A small network was trained on made-up records. Each row is its average activation on records with the value named, seen along a few directions.
Values that are neighbours, or in one group, have similar rows; names and order tell nothing.
(in the rows, 128 means zero)

Other fields shift rows strongly along two fixed directions, in all tables alike. That doesn't count.
These rows show it; all are for the same value of a field, averaged over different records:
[154 107 127 144 173 187 133 113 122 109 157 138]
[135 123 115 130 127 142 122 120 126 123 135 129]
[103 172 126 165 122 136  90 193 127 123 106 176]
[122 148 126 159 137 150 105 160 124 114 127 149]
[182  70 100 108 143 151 153  53 122 125 184  82]
[128 127 118 145 137 147 115 135 121 118 129 136]
[ 98 174 123 164 119 138  79 200 126 125 105 175]
[141 120 109 134 131 140 122 121 123 122 149 122]

Fuv, 12 values:
e4: [137 114 117 117 110 130 131 124 133 128 130 138]
e1: [141 133 115 127 150 128 126  84 115 138 146 113]
e6: [ 97 121 146  81  86  61 154 108 146 149 104  79]
e9: [133 129 114 140 126 133 120 135 126 121 132 141]
e12: [110  99 137  85  80  88 142 152 148 151  97 122]
e2: [105 133 164 104 105  92 144 154 148 143 109 138]
e7: [107 140 137 122 107 106 116 177 142 128 107 163]
e11: [147 131 150 167 231 217 139 109  95 100 152 152]
e8: [134 159 116 125  99  75 133  81 106 145 126  81]
e3: [144 139  99 119  80  77 130  97 126 140 140  97]
e10: [135 100 148 107 123 118 140 138 144 127 126 137]
e5: [108 120 173 117 171 142 166 104 138 133 100  91]
Fuv is arranged as a line.
- Going along Fuv from e8 by way of its neighbour e11, in what order are e4, e1, e9, e10 met? => e1, e9, e4, e10
- What is the length, in steps, of the shortest route from e6 to e3? => 7

Gaf, 20 values:
z2: [107 171 111 148  88 113  85 188 126 133 104 162]
z14: [141 147 142 197 226 226 116 126 100  94 156 179]
z8: [139 147 115 151 149 150 104 133 110 114 137 142]
z18: [154  69 129  85 112 105 171  66 137 134 158  83]
z7: [183  48 129  74 129 120 186  40 134 127 179  71]
z15: [ 84 178 130 122  68  67 126 159 141 153  83 103]
z17: [102 156 103 112  46  63 102 165 142 148  99 132]
z16: [186  78  77  90 103 104 154  25 121 136 186  57]
z19: [159  81 145 160 207 233 137 126 125  96 157 156]
z6: [138 104 157 131 171 170 149 137 129 121 149 158]
z13: [ 92 147 165 144 139 138 115 197 143 118  99 173]
z10: [114 145 154 188 202 221 108 195 112  94 119 210]
z1: [105 190 113 166 126 128  80 168 114 128 118 160]
z9: [106 121 160 146 162 152 128 163 147 118 108 154]
z4: [124 136 125 117 116  89 142  96 126 150 105  89]
z3: [152 105 160 126 193 182 161  95 116 113 136 120]
z11: [153 123  85 101  73  80 126  92 119 138 146  90]
z12: [ 69 187 135 117  53  45  91 190 135 155  73 135]
z20: [153  79 122  86 152 117 172  38 133 141 150  67]
z5: [100 148 103  99  46  58 104 159 152 150  99 117]
Gaf is arranged as a line.
- Which values are neighbours of z16? Give them in the order they are listed. => z8, z11
- Which values are neighbours of z19? Give them in the order they are listed. => z17, z10
- What is the length, in steps, of the shortest route from z5 to z3? => 7

Veva, 16 values:
p8: [ 99 174 131 177 155 162  75 202 120 124  96 196]
p1: [ 79 186 132 118  41  46  97 214 144 155  79 172]
p4: [ 99 160 146 116  97  75 132 129 130 142  99 103]
p14: [145 107 143 108 153 124 173  72 121 140 134  89]
p10: [124 153 150 184 186 203 100 195 109 104 129 216]
p11: [166 102  87 111 112 130 145  77 119 125 152  94]
p16: [134 107 110  92  76  89 152 107 146 143 115  91]
p2: [ 71 178 133 132  51  74  96 214 151 137  69 140]
p12: [167  85 133 143 186 191 141  93 118 100 187 139]
p6: [125 162 138 166 177 169 123 137 105 121 124 153]
p3: [114 113 147 127 163 150 121 144 141 123 119 145]
p13: [147 109 101 121 133 124 119  86 134 129 154 104]
p15: [124 138  87 106  45  70 118 119 131 140 124  83]
p5: [157  68 119  84 136 121 161  65 136 144 145  86]
p7: [140 134 163 184 238 228 132 119 104  92 153 154]
p9: [158  71 128  79 100  93 165  75 136 130 168  85]
A value of Veva combines one of 4 hidden first parts with one of 4 second parts; all combinations occur once.
- Changing only the second part turns p10 into p12. p6 has the same second part as p10; what does that change turn p6 into? => p7
- Changing only the second part turns p8 into p13. p11 has the same second part as p8; what does that change turn p11 into? => p15
- Changing only the second part turns p2 into p16. p3 has the same second part as p2; what does that change turn p3 into? => p5
